Look-ups in named tables: a row name and a column name give one cell, copied from the table.

kiv
|  | punipod | maderur | pidu | vinul | nus | vuf |
|---|---|---|---|---|---|---|
| dopofad | 60510 | 43511 | 49723 | 60343 | 49602 | 59368 |
| zevas | 34785 | 24229 | 28299 | 34534 | 28387 | 34124 |
| les | 2981 | 377 | 1805 | 2631 | 2171 | 2921 |
| bof | 62820 | 45263 | 51657 | 62657 | 51504 | 61634 |
| zumid | 80013 | 58188 | 65989 | 79895 | 65696 | 78499 |
| letidi | 33144 | 22975 | 26919 | 32892 | 27046 | 32519 |
| vir | 42933 | 30316 | 35078 | 42717 | 35096 | 42126 |
| nov | 45557 | 32317 | 37275 | 45337 | 37278 | 44693 |
| didov | 21082 | 13922 | 16873 | 20798 | 17080 | 20686 |
| tozen | 78753 | 57235 | 64937 | 78633 | 64650 | 77263 |
| doz | 87300 | 63634 | 72049 | 87207 | 71711 | 85651 |
| bedonit | 50357 | 35930 | 41278 | 50150 | 41234 | 49401 |
| gavagat | 78216 | 56818 | 64482 | 78096 | 64212 | 76737 |
| koluz | 97533 | 71323 | 80581 | 97470 | 80139 | 95687 |

What is the punipod of didov in kiv?
21082
What is the vuf of gavagat in kiv?
76737
What is the punipod of letidi in kiv?
33144
What is the maderur of didov in kiv?
13922
What is the vinul of nov in kiv?
45337
What is the pidu of gavagat in kiv?
64482
What is the maderur of nov in kiv?
32317
What is the pidu of didov in kiv?
16873
What is the nus of koluz in kiv?
80139
What is the nus of zumid in kiv?
65696

vetap:
         nek  nol  dafef  sus
bibo      43  137     38   98
foge     147   30    118  105
dud       61   35    103  128
loberop   48   95     76   67
rer       67   32     63   60
gipeto    67   31     49   47
vip       59   98    194   60
mig      146   56     16   89
kip       33  146     72   41
zifebe    27  110     69  180
lesavil  122  102    138   94
dugu     182  170     50  187
pem      124  134    143   26

What is the dafef of vip in vetap?
194
What is the nek of bibo in vetap?
43
What is the nol of bibo in vetap?
137
What is the dafef of dud in vetap?
103
What is the dafef of dugu in vetap?
50
What is the sus of dugu in vetap?
187
What is the sus of foge in vetap?
105
What is the nol of vip in vetap?
98
What is the nol of lesavil in vetap?
102
What is the nol of foge in vetap?
30
What is the nol of pem in vetap?
134
Which row has the largest dafef? vip

Table kipuba
,nitatep,sive,lov
mus,70.02,91.67,37.45
kotusor,32.94,32.09,82.97
bolaf,25.95,46.52,83.53
lugopiz,81.52,36.26,45.80
bif,43.89,20.43,78.40
bodukud,88.53,52.93,35.52
mosisu,80.14,80.71,33.30
katadum,85.69,46.58,39.48
gomif,23.75,61.68,80.53
nasune,86.53,67.06,32.67
semobov,74.12,28.95,53.34

nitatep of nasune is 86.53
sive of bif is 20.43
lov of bodukud is 35.52
lov of mosisu is 33.30
lov of kotusor is 82.97
nitatep of katadum is 85.69
sive of lugopiz is 36.26
lov of mus is 37.45
lov of bif is 78.40
nitatep of lugopiz is 81.52
sive of gomif is 61.68
sive of mosisu is 80.71
lov of nasune is 32.67
lov of semobov is 53.34
lov of bolaf is 83.53
sive of katadum is 46.58
nitatep of kotusor is 32.94
sive of bodukud is 52.93
nitatep of bolaf is 25.95
nitatep of gomif is 23.75

kimavez.tsv
	geruna	fosig	raku	gub	dasar	soz	lumara
lefi	0.570	0.539	0.381	0.674	0.519	0.331	0.450
faz	0.601	0.637	0.326	0.715	0.306	0.363	0.535
solu	0.461	0.560	0.300	0.480	0.416	0.576	0.463
tul	0.541	0.247	0.725	0.646	0.592	0.425	0.714
vekeru	0.820	0.466	0.383	0.399	0.247	0.471	0.714
kopad	0.651	0.425	0.271	0.297	0.661	0.540	0.695
musos	0.600	0.408	0.482	0.484	0.789	0.551	0.350
feb	0.594	0.745	0.547	0.358	0.612	0.835	0.522

What is the fosig of kopad in kimavez? 0.425
What is the gub of vekeru in kimavez? 0.399
What is the fosig of lefi in kimavez? 0.539
What is the fosig of vekeru in kimavez? 0.466
What is the gub of kopad in kimavez? 0.297
What is the geruna of solu in kimavez? 0.461

nid:
         gol  dimekag  mumati  sunarub  tadu  zav  lugaduf  ref  zogu  diramot
rurefar   47      -15     -48        8    -8  -17        7  -42    10       20
vun      -38        0     -28       56   -14  -12       -1   17     3       25
dur       29        4      -6      -31   -11  -21       -5   47    20      -23
nurupif    8       -5       6       67    -7   64       15  -11   -66       -4
vilada    11      -16      -2        3     7   12      -23    1    69      -18
zodaru     7        6      11      -37    -6    8       39   -9   -55       39
fum       16       11     -57       24     8   51      -34   -4    73       -6

dur, dimekag: 4
vun, zav: -12
dur, tadu: -11
nurupif, mumati: 6
vilada, ref: 1
dur, mumati: -6
fum, lugaduf: -34
vilada, zav: 12
vun, dimekag: 0
zodaru, sunarub: -37
vun, mumati: -28
fum, diramot: -6
fum, gol: 16
vun, gol: -38
rurefar, ref: -42
fum, sunarub: 24
nurupif, tadu: -7
zodaru, zogu: -55
rurefar, zogu: 10
fum, tadu: 8

